A small network was shown many inputs. Here are its activations along a few directions, one row for each input.
In each table, some parts of the input vary, and every possible input appears once, in random order.
Descriptions start from the smaller parts, as in this example, which fits no table here: one of 4 places along a line, together with either a single point or one of 9 places around a ring or (one of 2 separate values, together with one of 5 places around a ring).
Shared parts are said once, and a part with two or three values counts as separate values.
In the rows, 128 means zero.

Table:
R1: [184 162 159 157 108 117 129 122 123 165 194 158  82 115]
R2: [134  71 156 170  57 125 172  95 150 130 154 154 117  98]
R3: [191 131 113 134 202 157 141  90 122 185 164 141  94 104]
R4: [ 59 128 151 162  40 104 124  85 101  83 112 129 120 105]
R5: [141 176 134 102 131 184  55 149  70 134 112 128 124 183]
R6: [113 167 121  40 206  11 117 228 209 116 176 113 158 147]
R7: [ 94  95 116 131  81 195 105 128  94  83  80 130 165 162]
R8: [169 158 111 126 191 176 105 149  83 177  84 105 109 146]
R9: [120 211 159 145  88  86  71 107  71 127 141 138  99 116]
R10: [117  81  95 155 135 189 154 126 114 131  51 101 146 131]
R11: [135  57  95 162 142 171 187  65 162 145 135 122 122  97]
R12: [ 79  99 126  53 154  21 174 191 238  60 132 117 199 132]
What is each input in this table made of?
Answer: one of 2 separate values, together with either a single point or one of 5 places around a ring
Changing only the choice among 2 separate values turns R3 into R11. The same change can be made to R5. Which row results?
Answer: R7

Table:
R13: [132 132 125 146 126 142 126 120 112 141 118 122 114 124]
R14: [120 119 123 135 116 150 124 118 114 121 119 128 131 132]
R15: [124 128 132 143 103 146 122 119 116 124 120 130 124 131]
R16: [156 142 127 131 147 151 118 126 108 149 127 131 117 134]
R17: [136 132 126 137 134 144 126 116 114 137 113 125 121 124]
R18: [126 153 129  61 184  49 126 195 185 115 162 123 150 141]
R19: [148 144 123 128 146 149 110 124 103 145 134 130 117 136]
R20: [ 99 127 129  71 152  46 140 189 196  91 145 121 169 138]
R21: [152 150 135 130 134 141 107 124  98 148 137 136 112 133]
R22: [121 107 135 144 102 138 139 103 123 123 127 135 125 118]
R23: [126 100 125 145 113 148 149 105 132 125 117 130 130 118]
R24: [127 134 122 135 133 142 119 114 109 134 119 124 122 125]
R25: [117 102 121 143 113 146 143 103 127 120 125 130 131 119]
R26: [125 117 127 144 109 151 129 123 119 131 116 126 123 130]
R27: [122  99 125 152 106 147 147 108 132 130 122 128 122 117]
R28: [129 117 127 137 117 152 131 120 119 126 112 128 130 131]
R29: [152 142 127 138 139 150 116 129 107 154 132 129 110 133]
R30: [124 125 136 137 105 142 122 118 109 124 123 133 125 130]
R31: [105 144 128  70 170  38 136 185 190 103 146 117 159 132]
R32: [151 153 131 135 133 147 107 126 106 148 135 134 112 133]
R33: [131 140 135 137 122 134 116 114 104 136 123 129 116 123]
R34: [121 111 129 151 100 143 142 105 129 121 127 133 125 118]
R35: [131 143 130 143 120 138 118 116 111 135 121 127 116 124]
R36: [ 98 109 127  79 147  39 159 173 209  89 151 122 171 125]
Changing only one part turns R34 into R35. The same change can be made to R22. Which row results?
Answer: R33
What is each input in this table made of?
Answer: one of 4 places along a line, together with either a single point or one of 5 places around a ring
Start at R16 and move only the place on the ring of 5, one step at a time. The first step leads to R29. Which rows follow, in order?
Answer: R32, R21, R19
List by row number the other rows that have the place on the line of 4 in common with R26.
Answer: R14, R15, R20, R28, R30

Table:
R37: [131 125 126 118 138 131 125 138 131 130 131 129 131 135]
R38: [129 133 135 127 127 114 128 134 132 131 135 129 122 124]
R39: [121 134 130 127 121 121 124 139 130 123 122 124 131 132]
R40: [122 118 129 126 122 120 137 124 135 117 128 130 138 125]
R41: [123 128 127 126 133 115 131 127 134 129 135 126 125 122]
R42: [159 121 128 210  78 249 109  47  32 169  96 138  79 119]
R43: [119 122 125 126 129 124 135 132 137 121 115 122 135 128]
R44: [123 115 128 126 118 125 136 128 139 118 134 132 136 129]
R45: [132 128 126 119 139 125 127 134 125 128 126 126 134 132]
R46: [131 139 125 122 140 121 124 130 132 129 134 127 128 127]
R47: [128 121 128 127 134 117 139 127 137 130 129 126 128 121]
R48: [117 125 129 123 123 118 130 123 133 116 132 130 134 125]
R49: [136 133 126 123 141 123 132 131 134 129 128 128 131 126]
R50: [136 130 126 124 138 128 130 134 139 132 135 129 129 130]
R51: [121 119 123 128 124 129 133 137 139 123 123 124 135 132]
R52: [123 130 137 124 117 118 128 130 131 119 132 133 130 128]
R53: [137 145 131 125 133 120 121 137 127 131 135 130 125 131]
R54: [127 134 124 117 139 123 118 134 123 128 131 127 132 133]
R55: [131 140 133 117 135 123 117 140 122 130 130 129 127 135]
R56: [115 129 124 125 129 122 127 131 134 121 122 122 132 128]
R57: [129 119 128 127 130 122 137 131 141 132 136 128 127 125]
What is each input in this table made of?
Answer: either a single point or (one of 4 places along a line, together with one of 5 places around a ring)
Start at R41 and move only the place on the ring of 5, one step at a time. The first step leads to R48. Which rows follow, in order?
Answer: R56, R54, R46
